These are the activations of a small neural network, seen along a few directions. Each row is one input.
In each table, some parts of the input vary, and every possible input appears once, in random order.
Descriptions start from the smaller parts, as in this example, which fits no table here: ring(8) and (point or ring(9) or (values(3) and line(6))).
Shared parts are said once, and a part with two or three values counts as separate values.
In the rows, 128 means zero.

Other details of the inputs shift rows strongly along two fixed directions, in all tables alike. That doesn't count.

Rows:
row 1: [ 94 126 126 139 131 163 182 151  65 173 129]
row 2: [ 98 109 109 139 136 142 173 149  80 185 132]
row 3: [140 114 114 108 140  96 115 130 192 105 124]
row 4: [139 171 165 138  98 194 111  88  72  95 107]
row 5: [132 118 117 115 137 123 142 140 142 131 130]
row 6: [119 126 139 136 126 146 126 132 106 136 123]
row 7: [125 164 158 128  99 171 101  98  95 106 112]
row 8: [ 94  96 108 139 150 121 167 165 104 177 136]
row 9: [105 140 136 150 125 177 155 135  40 157 130]
row 10: [139 125 117 119 136 123 128 124 144 111 128]
row 11: [149 108 109 113 141  97 117 127 189 106 124]
row 12: [123 123 113 112 130 118 132 141 139 134 133]
row 13: [ 96  95 102 137 145 123 170 152 105 183 139]
row 14: [121 136 115 123 129 144 146 132  93 142 136]
row 15: [120 166 140 123 108 182 145 124  47 140 131]
row 16: [115 114 106 123 144 119 150 162 124 152 138]
row 17: [112  91  91 123 158 102 169 178 133 176 145]
row 18: [103  81 102 132 153 100 170 160 146 167 133]
row 19: [118  87 104 135 153 100 140 151 152 155 127]
row 20: [132 100 105 111 151  82 117 146 185 121 134]
row 21: [146 181 158 114  94 163  82  85 102  73 118]
row 22: [149 187 166 118  96 181  97  87  89  67 113]
row 23: [158 161 144 114 103 148  79  87 134  76 114]
row 24: [137 186 170 169 104 148 144 125  59 149 154]
row 25: [178 182 183 149  95 105  79  78 176  69 133]
row 26: [161 126 127 114 131 107  80 113 184  82 119]
row 27: [130 116 129 133 133 125 123 114 146 116 120]
row 28: [150 108 140 117 129  99  84 103 212  85 109]
row 29: [114  81 105 122 144  77 126 141 187 142 129]
row 30: [118 110 124 125 129 121 126 130 142 141 123]
row 31: [124 166 138 134 119 182 142 125  40 132 132]
row 32: [175 149 158 142 107  57  68  89 229  83 139]
row 33: [108  82 106 129 154  88 138 161 171 156 131]
Description of these inputs: values(3) and (point or (values(2) and ring(5))).
The inputs of row 3 and row 12 match in every part but the values(3) part. If row 11 is changed in the same way as row 3 into row 12, which row does it become? -> row 23
Start at row 13 and move only the ring(5) part, one step at a time. The first step leads to row 2. Which rows follow, in order? -> row 30, row 7, row 29
Change only the values(2) part in row 11. List by row number the other rows that result. -> row 4

Rows:
row 34: [138 135 147 128 123 168 116  99  93 106 105]
row 35: [117 144 142 123 106 172 114 101  84 131 117]
row 36: [107 112  91 143 160 107 176 190  92 190 159]
row 37: [117 107  94 138 161 115 199 174 109 170 154]
row 38: [149  99  97 111 130  42  84 133 231 115 144]
row 39: [166  93 103 116 157  58 109 142 243  99 133]
row 40: [133 172 147 113 108 131 102 118 106 112 133]
row 41: [143  72 110 120 160  83 100 131 232 101 111]
row 42: [121 132 131 123 108 160 124  93 113 114 113]
row 43: [143 170 147 109 106 152 131 114 104 110 127]
row 44: [135 135 120 134 145 127 140 154 113 142 144]
row 45: [140 184 203 200  86 127 134  96  98 144 148]
row 46: [109 106 122 139 150 129 117 146 122 140 125]
row 47: [143 161 128 115 111 142 129  96 126 105 138]
row 48: [106 116 128 142 142 161 148 149  73 157 123]
row 49: [139  78 110 122 160  84 106 123 218  95 111]
row 50: [103 109 126 130 135 142 139 149 116 145 123]
row 51: [100 125 114 131 144 125 174 180  79 178 162]
row 52: [149 101 107 100 144  51  97 139 247 113 138]
row 53: [125 104  85 138 154 113 201 175  97 193 154]
row 54: [ 91 125 120 134 115 158 141 133  60 173 132]
row 55: [173 181 153 109  89 147  79  73 143  66 119]
row 56: [128  78 112 104 141  72  86 129 242 111 115]
row 57: [127 142 139 134 125 174 129  95  80 110 109]
row 58: [ 95 119 134 130 136 142 129 146  96 145 124]
row 59: [149 102 116 109 146  65 102 144 220 105 141]
row 60: [153  97 103 110 149  52 114 137 252  91 133]
row 61: [ 86  88 106 135 150 137 200 170  89 177 130]
row 62: [127 147 151 117 104 169 114 104 111 107 100]
row 63: [128 176 167 120  91 166  55  83 118  78  97]
row 64: [116 107 116 135 141 139 133 132 109 151 121]
row 65: [141 115  99 130 147 100 163 145 136 143 139]
row 66: [ 91  74  92 144 156 109 165 171  97 192 138]
row 67: [160 188 161 109  93 147  92  80 140  58 114]
row 68: [148 168 156 120 109 162 132 123  87 100 129]
row 69: [140 177 234 195  75 150  70  45 124  92 104]
row 70: [163 182 157 111  91 149  73  78 133  73 131]
row 71: [ 94  79 105 129 150 127 188 177 115 176 127]
row 72: [131 149 146 125  91 179 111  90  98 107 108]
row 73: [117 158 147 120 108 175 126 101  95 111  99]
row 74: [121 151 120 141 128 144 150 147  53 159 148]
row 75: [116 117  93 139 152 124 186 171  84 192 158]
What is each input in this table made of? -> values(2) and (point or (line(4) and ring(5)))
The inputs of row 46 and row 36 match in every part but the values(2) part. If row 57 is changed in the same way as row 46 into row 36, which row does it become? -> row 65
The inputs of row 52 and row 56 match in every part but the values(2) part. If row 44 is changed in the same way as row 52 into row 56, which row does it become? -> row 48
Change only the values(2) part in row 35. List by row number the other rows that result. -> row 70
Change only the values(2) part in row 62. List by row number the other rows that result. -> row 43

Rows:
row 76: [153 157 137 116 119 138 101 102 144  79 118]
row 77: [101 149 140 136 116 185 165 130  50 159 133]
row 78: [119 102 118 131 147 102 124 145 158 139 128]
row 79: [114 169 138 126 105 186 161 125  29 148 136]
row 80: [135 127 131 162 135  64 156 142 164 166 164]
row 81: [109 100  91 124 157  96 160 173 131 173 149]
row 82: [100 130 129 142 118 157 151 140  73 159 130]
row 83: [102  75  93 124 153  81 166 156 171 169 134]
row 84: [123 122 121 137 141 143 144 129 102 143 132]
row 85: [129 128 133 128 119 129 104 118 144 121 120]
row 86: [135 106 102 113 133  85 110 137 181 126 136]
row 87: [118 138 136 138 121 161 157 126  85 133 119]
row 88: [131 149 148 115 110 149 119 110 116 109 124]
row 89: [147 146 148 116 107 133  80 101 142  92 117]
row 90: [156 122 132 118 132 109  92 100 194  86 107]
row 91: [139 136 151 129 121 124  77 104 152  86 111]
row 92: [106 124 124 133 137 141 156 159  85 162 141]
row 93: [149 138 152 128 116 135  91  95 140  82 108]
row 94: [125  89  94 123 154  97 162 162 170 157 131]
row 95: [155 165 147 122 113 153  93 100 108  82 122]
row 96: [142 115 121 126 135 120 119 132 149 118 129]
What is each input in this table made of? -> point or (line(4) and ring(5))
Start at row 87 and move only the ring(5) part, one step at a time. The first step leads to row 83. Which rows follow, in order? -> row 82, row 91, row 93
